A small network was shown many inputs. Here are its activations along a few directions, one row for each input.
In each table, some parts of the input vary, and every possible input appears once, in random order.
Descriptions start from the smaller parts, as in this example, which fits no table here: one of 4 places along a line, together with either a single point or one of 9 places around a ring or (one of 3 separate values, together with one of 8 places around a ring).
Shared parts are said once, and a part with two or three values counts as separate values.

Other details of the inputs shift rows strongly along two fixed directions, in all tables alike. That doesn't count.

A family of inputs:
r1: [ -9 -54  28  14 -57 101 -40  -5  65 -32 109  -8  32 -28 -37]
r2: [ 14 -74  28  -4 -67  55 -36  33  53 -52 118  15  54 -31  -7]
r3: [ 53 -44  16  51  -3  53 -14  19  37  -2  27  18   2 -21 -26]
r4: [ 38  10 -11  27  52  -1  36  -1 -31  21 -61   4 -34   5 -30]
r5: [ 36 -44  12  25   4  44  -5  60  35 -26  26   5  19   1   8]
r6: [ 40 -53  -2  46 -37  69 -28  40  48 -39  28  36  16   8 -15]
r7: [ 23  54 -25  37  56 -14   7  23   1  31 -84  20 -12  24  -5]
r8: [ 14  37 -31  25  30 -16   8   6  -3   4 -75  10 -39  25  -2]
r9: [-12   4   1  -8  19  -3   8   0  -2 -12 -22 -30  17  -4  13]
r10: [-11  -5  -6 -11 -32 -11  -1 -18  -9   0  -7  11 -16  21  -5]
r11: [-17  31 -14  -4  -5 -10   8 -18 -11  35 -15   3   5  16  12]
r12: [-20  40 -17   8  16 -33   6 -13 -25  26 -35  12 -21  12   7]
r13: [ 30  12  -4  18  53   4  11  38  40  -6 -50  -8   2  13   7]
r14: [ -7  14 -19  11 -12  16 -12  -8  -6  -9 -34  -6   2   9  -8]
r15: [  74   37  -14   54  109  -15   28   79   24    6 -101    5  -35   39
    9]
r16: [-80  17  -2 -46 -54 -27  -6 -66 -65  26  20 -18  22 -11   6]
r17: [-19  16   4 -11  -1 -27   9 -51 -22  37  -4 -17 -34 -19 -10]
r18: [ 37  35 -31  52  61 -14  19  16 -26  21 -69  23 -22  28  15]
r19: [ 13 -11   6  17  26  13   0  31  49 -24   3  -4  -1   4  14]
r20: [-63   8   7 -74 -33 -60  20 -60 -37   3  21 -25  -4 -22  23]
r21: [ -1  10  10 -31   6 -28   6  11 -14   7   8  -6  -7   6  11]
r22: [  9 -11   1 -18   7 -28  26  -5 -25 -11 -20   1   7 -14  11]
r23: [-47 -26  17 -76 -59 -28   7 -32 -63   6  59 -20  20 -22  16]
r24: [ 17   1  -6  -5  19 -23   1  12 -13 -17   0   1   2 -10   4]
r25: [-41  13 -14 -40 -43 -20   0 -43 -26  16 -17 -10  -6  11  -4]
r26: [ 16 -10   3  16  13  -3   2 -28 -19  20  -4  -2 -25 -16 -14]
r27: [-48 -27   9 -55 -23 -39  18 -45 -49  -4  23 -25   4  -8  25]
r28: [ 32 -21   1  35  24  41   0   5  16  -9  11   9 -21  -2 -29]
r29: [-61   9   7 -66 -36 -22  20 -79 -45  40  19 -33 -14 -13 -23]
r30: [-11  15  -1  -3  15  -1  16 -29  -6  18  -4 -11 -37  -4 -23]
r31: [-12  12  -8  17 -13   9  -5  -5  13  13  22  14  -2  11  17]
r32: [ 40  44 -13  48  68  -1  11  -3  -8  30 -84 -16 -25  -8 -22]
r33: [-58 -16  15 -40 -69 -19 -10 -46 -27  18  62  12  12   2   5]
r34: [ 33 -34   4  48 -19  49 -25  38  30 -28  13  41  17   4 -17]
r35: [-31  -5   0 -50  -7 -53  22 -44 -51  -6  -1 -13  -2 -17  20]
r36: [-22 -32  11  18 -68  74 -42  -1  44 -17  95   7  53  -9   6]
r37: [  1 -49  30 -19 -58  28 -33  19  57 -39 110  10  36 -17  -4]
r38: [-33  -1  -6 -16 -26 -26  -4 -37 -52   2  -5  11  -8   3  -1]
r39: [-31  15   7 -37 -19 -29  10 -65 -31  50  -4 -27 -16 -20 -15]
r40: [ 19  -5  10  -5  14 -16  11  13  25 -18  -3   9   0   0   8]
r41: [ 32  11 -17  45  32  -2   9  26 -19  13 -51  34  -3  15  -4]
r42: [ 19   7 -27  23  17  -7   3   1 -23  -7 -55  16 -27  21  -3]
r43: [ 33 -10   2  14  26  17 -13  45  13 -22  15   7   2  -1   8]
r44: [-22  26  -8 -10 -12 -15  -6 -16 -12  15 -32   7  -2  10 -10]
r45: [ 46 -57  16  46   7  75 -32  76  76 -49  61  12  20   2   8]
r46: [-23  27  -5 -38   2 -52   9 -16 -22   2   0 -17  -8 -13   9]
r47: [-40  10  10 -65 -29 -21  -3 -16 -19  14  32 -26  15 -11  11]
r48: [-22  18  -6 -12 -15 -31  17 -30 -33  34  -1  10  -8  22  17]
r49: [ 49 -23  12  32  -2  64 -41  71 106 -44  56  16  39 -12 -14]
r50: [ 32  56 -17  18  75 -13   9  41 -14   5 -78 -19  -5   5   6]
r51: [ 12   7   2  -9  14  -2   3  13  36 -13 -12  -3  13  -8   5]
r52: [ 38  34 -13  35  78  -8  16  58  24   1 -64  -8 -29  21  15]
r53: [-14  -7  -7  -2 -29  -8  14 -22 -43  23  10  14  12   6  15]
r54: [-44  10   5 -57 -14 -29  14 -17 -24  22   2 -37   5   2  18]
r55: [-78  12   2 -53 -61 -42  -4 -66 -51  15  21  -5 -10  -4   4]
r56: [-11 -69  37 -16 -52  39 -21  13  63 -39  99   2  32  -4  10]
r57: [-39  28  -4 -51 -12 -44   6 -34 -47   2  -3 -36  19 -22   5]
r58: [ 32  45 -18  22  73 -21  21  21   1 -11 -90 -13  -2  -3   6]
r59: [ 20  33 -12  26  33 -28   8  11 -12  11 -70  26 -27  30 -10]
r60: [  8 -25   4  -7  13 -13  24   8 -17  -9 -17  -7   8   0  14]
r61: [ -6 -11   5  29 -33  53 -41  13  34 -28  25  12  30  -4 -16]
r62: [ 21  10   4  10  24  15 -14  47  37 -15  15   1  -5  -1   9]
r63: [-11   5 -12  11   3 -15  -2 -13 -36  12 -10  20  -5   8   5]
r64: [ -2   6   1   3  18  17  -3  27   9  -9  -9 -29  15   0  11]
r65: [ 76 -18  10  74  46  70  -8  55  84 -17   5  29 -21  14 -40]
r66: [-13 -39  31 -15 -53  14 -14 -41  15  16  74  -2  -4 -21 -18]
Description of these inputs: one of 6 places along a line, together with either one of 2 separate values or one of 4 places along a line or one of 5 places around a ring.
Question: The inputs of r32 and r39 match in every part but the place on the line of 6. If r9 is changed in the same way as r32 into r39, which row does it become?
Answer: r13
Question: Change only the place on the ring of 5 in r27. List by row number the other rows that result.
Answer: r24, r35, r43, r45
Question: Change only the choice among 2 separate values in r26. List by row number the other rows that result.
Answer: r28
Question: Start at r51 and move only the place on the ring of 5, one step at a time. The first step leads to r49. Which rows follow, in order?
Answer: r47, r54, r13

A family of inputs:
r67: [-22  69 -36   8  25 -46  13 -20 -35  30 -99  11 -29  34   4]
r68: [ 12 -45  17  -2 -12  26  -4  29  10 -23  51  -4  30 -11  16]
r69: [ 27   5  -7  33  10  46 -30  50  53 -35 -11   3  31   0  -3]
r70: [  4  56 -13 -28  63 -58  33  -6 -20   8 -83 -36 -26   5   2]
r71: [ -56  -42   18  -50  -72   -9   14 -105  -74   33   59  -20  -14  -32
  -30]
r72: [ 31  13  -2  52  31  49  -7 -11  30  19 -24  -6 -22 -14 -46]
r73: [ -7 -10  14  -7 -10  35 -19  25  36 -14  44 -24  36 -14  12]
r74: [ -1  63  -8 -18  63 -64  32  -8 -13  45 -65 -20 -46  11   7]
r75: [ 18  17  -9  54   9  44 -31  43  50  -6   7  25  19  14   4]
r76: [ 17  11 -24  33   8 -16   6   8 -18   4 -56  43 -23  37   1]
r77: [-71 -15   3 -56 -76 -43   4 -64 -86  24  51   4  12  -3  24]
r78: [ 54 -30  20  27  24  19   0  48  59 -10  35  26 -16   5  -5]
r79: [-16 -54  24 -45 -36  -5   1 -10   3 -38  63 -14  13 -24   9]
r80: [  9 -39   4   1 -26  21 -11  23   4 -37  27  13  34  -7   4]
Question: What is each input in this table made of?
Answer: one of 2 separate values, together with either a single point or one of 6 places along a line
Question: The inputs of r68 and r73 match in every part but the choice among 2 separate values. If r71 is changed in the same way as r68 into r73, which row does it become?
Answer: r72
Question: Change only the choice among 2 separate values in r77. List by row number the other rows that result.
Answer: r75

A family of inputs:
r81: [-64  24  -9 -42 -33 -61  19 -76 -79  43 -10  -6 -16   6  15]
r82: [ 86  -8 -10  91  56  54 -12  57  70 -20 -43  31 -25  13 -24]
r83: [-71  -1   2 -65 -55 -40  15 -95 -77  32  13 -35 -14 -21  -4]
r84: [  40   43  -17   15   96  -43   42   37  -34   18 -104  -19  -15   15
   18]
r85: [-71   4  -6 -67 -72 -52  11 -80 -83  33  11  -7  -2  -1   6]
r86: [ 21 -28  11   5  -4  39 -20  42  45 -41  58  -4  32 -17   9]
r87: [-37 -14  12 -61 -17 -47  26 -24 -50  11  17 -24   8  -7  27]
r88: [ 73   2 -13  92  57  64 -15  63  60 -28 -50  34  -3  15 -29]
r89: [ 60   4  -7  35  58   9   4  67  38 -30 -22  13  -1   5  11]
r90: [  0 -46  29 -13 -39  30 -34  34  62 -47  81   4  34 -18   8]
r91: [  33   45  -30   38   71  -34   31    4  -36   15 -117   18  -41   28
  -15]
r92: [-11 -35  13  29 -53  65 -40   3  47 -14  81  19  31  -9  -3]
r93: [ 23 -29  16  28 -22  47 -21   9  55  -6  56  25   5  -5 -23]
r94: [-40  12   5 -37 -29 -24  12 -62 -43  37  15 -14  -6 -14 -13]
r95: [ -7 -37  18  19 -50  68 -40   9  46 -10  85  11  17  -7 -16]
r96: [  33   56  -27   38   75  -34   26   12  -31   38 -102   12  -52   33
   -7]
r97: [-34 -39  23 -47 -56  16 -17   3  45 -34  85 -12  29  -9  17]
r98: [-59  26 -15 -51 -42 -50  16 -70 -86  39 -24 -16  -3  -2   2]
r99: [  34   59  -18    9   92  -54   25   35  -19    5 -110  -16  -18    8
   11]
r100: [ -9 -36  21 -17 -36  47 -28  30  72 -43  79 -14  40 -11  10]
Question: The inputs of r98 and r85 match in every part but one. If r86 is changed in the same way as r98 into r85, which row does it become?
Answer: r89
Question: What is each input in this table made of?
Answer: one of 2 separate values, together with either one of 4 places along a line or one of 6 places around a ring
Question: Change only the place on the line of 4 in r100. List by row number the other rows that result.
Answer: r84, r86, r99

A family of inputs:
r101: [ 19 -57   5  54 -62 102 -35 -12  61 -10  69  52  20   1 -42]
r102: [ 13 -19  -3  30   6  42 -21  44  40 -50   4   7  32   4  12]
r103: [ 10  47 -17  -6  71 -45  29  -5 -20  -5 -92 -30 -21  -6  -1]
r104: [-66 -14   8 -62 -56 -24   1 -25 -21  -6  52  -7   9  14  25]
r105: [-16 -50  27 -39 -44  -3  -5 -18  31 -26  70 -11   5 -22   8]
r106: [ 67 -19 -16 112  -8 105 -32  40  80 -18  20  60  -2   9 -40]
r107: [-30  47 -13 -39  24 -72  23 -31 -71  11 -50 -18   6 -14  15]
r108: [ 47  -1   5  48  34  59 -18  68  73  -6  10  -4  24   2   6]
r109: [ 36  -6  -6  44  11  51 -27  74  72 -33 -11  14  27  20  13]
r110: [-40 -34  23 -51 -38 -24  15 -37 -31  17  67 -23   9 -18  28]
r111: [-27 -79  40 -57 -85  42 -28 -12  37 -50 124 -24  34 -40 -13]
r112: [ 37 -35  -4  84 -45 100 -64  14  70 -17  67  45   3   5 -35]
r113: [ 33  37 -16  -7  61 -56  29  21 -53   8 -78  -3 -12  -1   1]
r114: [-26  13 -13 -38  11 -78  38 -24 -68  14 -55  -9 -20  19  36]
r115: [  9  47 -17  10  79 -31  33   4 -42  20 -77 -30  -8  -2  14]
r116: [-55  -9  19 -74 -42 -28   5 -41   1  -4  58 -25  -8  -9   3]
r117: [ 28  23  -4  16  19   3 -15  45  35  -5 -14   9  23   0   7]
r118: [ -99  -18   27 -102  -76  -34   11  -72  -52   29  106  -39   12  -15
   24]
r119: [ 40  25 -11  76  37  21   9 -11  -3  36 -80  34 -32  28 -45]
r120: [ 15  61 -17  -5  64 -64  27  19 -26  20 -66  10 -25  21  11]
r121: [-12  27  -6 -40  20 -91  34 -26 -66  25 -40  -1 -16  -2  26]
r122: [-104  -30   17  -52 -115  -11  -15 -118  -68   47   73   -3   -9  -16
  -29]
r123: [ 11  56 -16 -14  57 -47  25   4  -5  17 -93 -30 -24   6   2]
r124: [ 42   8 -18  21  54  -8  18  50 -16 -20 -75   2  -8  20   8]
r125: [ 49  -4  -5  96   4  78 -46  27  55   5  -1  47 -26   8 -35]
r126: [ 19 -17   9  -3  21  13  11  22 -12  -1  12 -22   8 -12   2]
Question: What is each input in this table made of?
Answer: either one of 6 places around a ring or (one of 4 separate values, together with one of 5 places around a ring)
Question: List by row number the other inputs of the same sort as r101.
Answer: r106, r112, r119, r122, r125
